Read these off the grid that follows.
1) Report the entry directly above -27.
2) Report the last entry, reading row by row.
3) Report the bottom-left entry.
4) Report the entry just right of -9.
5) Report the entry directly below -21.
6) Report the entry just right of 4.
7) Report the entry just right of the smallest entry.
8) Report the fifth-last entry, reading row by row.
[[  9  -6 -43 -21  39   7]
 [ -9   7 -18  28 -15  19]
 [  4  -7 -38 -18  28   5]
 [-10  13 -27  44 -22  25]]
1) -38
2) 25
3) -10
4) 7
5) 28
6) -7
7) -21
8) 13

Questions about the row below.
1) Read off the entry just right of 0.22.
2) Read off the entry just right of the smallest entry.
3) Read off the smallest entry.
4) Read off the maximum.
5) Read off the entry just left of the smallest entry.
array([-0.10, -0.10,  0.22,  0.02,  0.21,  0.10, -0.15,  0.01,  0.15,
        0.11, -0.04,  0.14,  0.05, -0.07, -0.12])
1) 0.02
2) 0.01
3) -0.15
4) 0.22
5) 0.10

a = [5, 32, 41, -10, 13, 41, 35, -32, -2, 11, 33, 32]
Give the entry just right of 11.
33
The entry just right of -10 -> 13
Give the entry just right of 13.
41

data =
array([[-29,  15,  -3, -25,  -9],
       [ -4,   6,  18,   5,  37]])
The smallest entry: -29
The entry in the bottom-right corner is 37
The entry in the top-right corner is -9
What is the entry just right of -4?
A: 6
What is the bottom entry of the column that holds the smallest entry?
A: -4

arr =
[[ -6  -8   4  11 -13 -28  -9 -23  12]
 [ -9 -10   4 -18 -14  -1  -2  32  14]
 [-19  -9   5  -7  -2 -13 -10  29  17]
 [ -2 -21 -24 -15  -8  -2  10   5 -23]
 [  1 -16 -12 -17 -22  -2  16  21  -7]
 [-25 -15  14  -4   0  11  -5  25 -10]
 [-12   4  -9  -6   7 -21 -19  -1  28]
 [  6  20  31  -6  11  11  -6  14  -1]
 [-19  16  23  -8  18  -2 -16  11   0]
 [ -4  -7  -8  10 -10 -28  -5 -27   8]
 [-14 -17  13  26  14   2 -12  -1 -15]
 [ 16  25   3  -9   5  21  18  13  -4]
 [ -5  -7  10  29 -13 -16   1 -18  13]
 [ 23   4 -21   2  -2   8   2 -23  18]
 [ -7  21 -14 -17  26  -4  -8 -12  -9]]
Indices start at 0.
Give the entry in row 1 and column 0.
Answer: -9
The entry directly above the centre entry: 7
The bottom-left entry is -7
Give the entry directly above the largest entry.
Answer: -23
Give the entry in the top-right corner.
Answer: 12
Give the entry at row 0, column 1.
Answer: -8
The entry just right of the largest entry: 14
The entry in the bottom-right corner is -9
The entry in row 2 and column 2: 5
Give the entry in row 0 and column 0.
Answer: -6
Give the entry in row 0 and column 2.
Answer: 4
Give the entry directly below the centre entry.
Answer: 18
Give the entry in row 2 and column 0.
Answer: -19
The entry at row 1, column 1 -> -10
The bottom entry of the column that holds the largest entry is -12
Give the centre entry.
Answer: 11
Give the entry in row 2 and column 1.
Answer: -9
Give the entry just left of -24.
Answer: -21

Read these off the grid that follows.
1) What is the smallest entry in the last column?
2) What is the entry in the bottom-right corner?
3) What is the top-left entry?
4) What is the entry in the bottom-left corner?
5) What is the 3rd entry in reading order?
6) What is the entry just left of 0.03?
7) What is the 5th entry from the end, reading row by row?
8) What is the third largest entry?
array([[ 0.27,  0.10, -0.02,  0.21, -0.08,  0.10],
       [-0.03, -0.02,  0.26, -0.14,  0.06, -0.04],
       [-0.11, -0.15,  0.25, -0.09, -0.13, -0.12],
       [ 0.02,  0.11, -0.02,  0.00,  0.24, -0.10],
       [ 0.10,  0.15, -0.03,  0.08,  0.03,  0.05],
       [-0.16,  0.00, -0.01, -0.16, -0.11,  0.07]])
1) -0.12
2) 0.07
3) 0.27
4) -0.16
5) -0.02
6) 0.08
7) 0.00
8) 0.25

M = [-11  -4 -36 -24 -17 -14   4  -3  -7 -26 -13 -24   7   5]
Report the smallest entry.
A: -36
The entry just right of -17 is -14
The entry just right of -3: -7

array([[  3,   9, -26,   8,  11,  20, -34,   5,  10],
       [ -7,  -5, -14,   9,  -3,  -4, -14,  -6,  -4],
       [ -5, -12, -22, -20, -13, -22,  24, -10, -11],
       [  7, -34, -35,  -8,   0, -18,  23,   2,   1],
       [ 29, -14, -19,  12,  32,  22, -16,  30,  32],
       [ -3,   7,  10, -19,  -6,  -4,   5,  -3,  -5],
       [ -8, -29, -33, -16, -17, -31,  27, -14, -15],
       [  7, -31, -36, -14,  -2, -19,  29,   1,   0],
       [-19,  21,  -9, -23, -15,   3, -14, -18, -16],
       [ 22,  -7, -30,   4,  27,  25, -28,  23,  26],
       [ -7,  13,  13, -25,  -5,   6, -10,  -4,  -5],
       [ 37, -23, -22, -15,  36,  22, -12,  37,  37]])
Which number is the entry in the top-right corner? 10
The second-last entry, reading row by row: 37
The last entry, reading row by row: 37
Which number is the first entry in reading order? 3
The last entry of the smallest entry's row -> 0
The largest entry in the first row -> 20
Which number is the smallest entry in the last column? -16
Which number is the 2nd entry on the diagonal from the top-right corner? -6
The smallest entry in the first column is -19
Which number is the 5th-last entry, reading row by row? 36
Which number is the entry just left of 4? -30
Which number is the first entry of the smallest entry's row? 7
Which number is the entry in the bottom-left corner? 37
Which number is the 2nd smallest entry? -35
Which number is the entry just right of -36? -14
Which number is the bottom entry of the column that holds the smallest entry? -22
The 3rd entry in reading order -> -26
The third entry on the diagonal from the top-right corner is 24
Which number is the third entry from the end, reading row by row? -12
The entry just right of -2 is -19
The second entry on the main diagonal: -5
